A small network was shown many inputs. Here are its activations along a few directions, one row for each input.
Each table varies a few parts of the input and shows all the possible inputs, shuffled.
Descriptions start from the smaller parts, as in this example, which fits no table here: one of 5 places around a ring, together with either a single point or one of 11 places around a ring or (one of 2 separate values, together with one of 6 places along a line).
Shared parts are said once, and a part with two or three values counts as separate values.
In the rows, 128 means zero.

Other details of the inputs vary at random and push rows far along three fixed directions, the same in every table; ignore that.

Table:
R1: 184 106 131 132 181 108 109 126 31 47 122 148 153 123
R2: 124 130 147 139 125 114 88 173 167 97 196 97 96 149
R3: 213 125 107 169 121 83 125 115 168 59 180 141 142 179
R4: 117 125 136 150 104 106 96 201 154 114 188 104 116 147
R5: 112 134 143 134 107 113 100 179 166 121 201 105 162 153
R6: 111 125 156 123 129 103 111 160 178 101 206 92 148 138
R7: 176 113 123 119 168 119 122 139 31 57 115 147 192 152
R8: 118 121 147 147 120 100 90 176 163 101 194 93 106 135
R9: 173 139 85 142 99 140 171 78 137 164 58 179 106 134
R10: 70 147 131 118 112 176 149 109 147 203 80 115 117 108
R11: 76 145 134 130 91 129 148 146 184 181 133 97 92 131
R12: 176 104 66 145 103 56 136 138 151 81 193 163 171 181
R13: 78 139 145 125 113 136 150 116 206 164 137 84 102 119
R14: 111 124 154 123 119 87 92 164 165 111 203 98 126 142
R15: 146 122 117 102 142 127 142 101 52 148 63 173 146 113
R16: 104 125 158 103 171 177 68 196 33 99 136 120 133 123
R17: 84 143 142 115 135 174 150 100 154 182 86 116 64 89
R18: 118 121 150 146 130 116 109 171 177 91 197 87 127 132
R19: 92 120 172 85 176 160 60 158 45 99 151 110 168 103
R20: 98 121 158 118 170 183 72 188 41 99 140 114 168 109
R21: 197 122 105 151 100 44 142 144 146 81 179 151 157 179
R22: 79 140 139 119 97 136 154 145 200 185 141 109 122 119
R23: 168 99 77 123 140 78 142 85 114 86 145 170 163 144
R24: 143 121 124 108 158 126 138 72 58 128 58 149 125 112
R25: 171 130 92 168 86 84 178 114 176 142 113 153 102 143
R26: 56 133 166 87 170 180 117 116 70 157 84 98 109 80
R27: 72 141 147 105 129 164 144 83 160 199 95 118 118 84
R28: 158 130 113 120 152 155 152 106 57 129 59 169 118 118
R29: 78 144 142 132 107 141 135 108 204 172 139 87 106 122
R30: 159 132 111 126 151 175 144 96 68 134 61 171 142 121
R31: 87 137 136 141 98 142 124 127 200 173 137 101 86 104
R32: 107 131 138 111 118 137 101 158 112 141 145 125 152 128
R33: 158 132 98 132 110 112 169 42 140 157 61 155 115 125
R34: 66 129 162 106 171 206 106 118 83 160 86 109 122 65
R35: 207 123 102 146 132 106 126 94 115 79 123 162 132 153
R36: 174 131 85 168 74 96 162 109 180 148 111 158 115 146
R37: 98 116 161 111 176 178 88 195 44 91 137 110 163 106
R38: 191 117 115 130 139 66 146 91 108 85 132 157 149 142
R39: 93 141 143 131 118 158 147 125 212 159 140 97 83 116
R40: 171 134 93 140 116 141 194 81 145 153 60 171 112 131
R41: 103 129 138 118 124 127 107 163 103 133 134 111 127 140
R42: 158 136 87 136 94 118 173 70 130 169 56 165 126 138
Description of these inputs: one of 2 separate values, together with either a single point or (one of 4 places along a line, together with one of 5 places around a ring).
Question: Changing only the choice among 2 separate values turns R25 into R1. The same change can be made to R5. Which row results?
Answer: R27
Question: Changing only the choice among 2 separate values turns R2 into R16. The same change can be made to R19. Which row results?
Answer: R32
Question: Which other rows does R20 become when the place on the ring of 5 takes its other values? List them by row number.
Answer: R4, R25, R36, R37
Question: Which other rows does R18 become when the place on the line of 4 takes its other values? List them by row number.
Answer: R6, R13, R39
Question: A walk changes only the place on the line of 4. It starts at R27 and steps to R29. List the rest of the walk in order.
Answer: R34, R3

Table:
R43: 105 138 149 156 92 140 154 159 220 156 149 91 132 118
R44: 97 124 106 142 105 161 136 146 227 148 174 116 120 123
R45: 96 136 133 127 69 100 99 148 193 185 159 115 93 131
R46: 165 121 120 102 130 59 127 106 105 87 150 133 163 168
R47: 141 138 115 115 136 166 178 37 131 154 42 143 147 124
R48: 200 123 146 160 150 96 148 136 118 68 140 132 139 137
R49: 188 113 103 145 160 118 130 121 127 59 163 159 123 139
R50: 114 146 131 157 78 155 102 147 216 164 151 106 113 132
R51: 61 119 186 102 181 164 108 160 48 136 96 86 112 65
R52: 132 132 116 110 147 118 173 30 109 152 43 133 94 113
R53: 172 124 121 152 120 80 148 147 104 98 144 149 192 148
R54: 163 108 80 136 131 104 131 132 112 94 167 172 179 154
R55: 96 148 123 149 70 129 104 151 196 190 161 118 121 141
R56: 92 110 189 95 165 104 61 234 47 71 198 89 181 118
R57: 89 143 180 108 171 217 64 146 60 139 103 111 98 79
R58: 46 105 141 61 171 175 92 154 56 151 124 133 132 76
R59: 163 132 112 126 127 90 133 106 108 90 153 136 191 180
R60: 103 153 159 133 121 134 138 112 222 138 161 78 86 147
R61: 148 149 79 134 97 168 200 144 79 178 14 173 82 163
R62: 150 129 107 137 119 128 140 54 98 167 41 161 74 96
R63: 167 98 92 140 149 83 123 118 111 64 158 152 116 137
Question: Describe the family of inputs behind these rows.
Answer: either a single point or (one of 4 separate values, together with one of 5 places around a ring)
Question: Which other rows does R63 become when the choice among 4 separate values takes its other values? List them by row number.
Answer: R51, R52, R62
Question: Which other rows does R43 become when the place on the ring of 5 takes its other values? List them by row number.
Answer: R48, R51, R53, R56
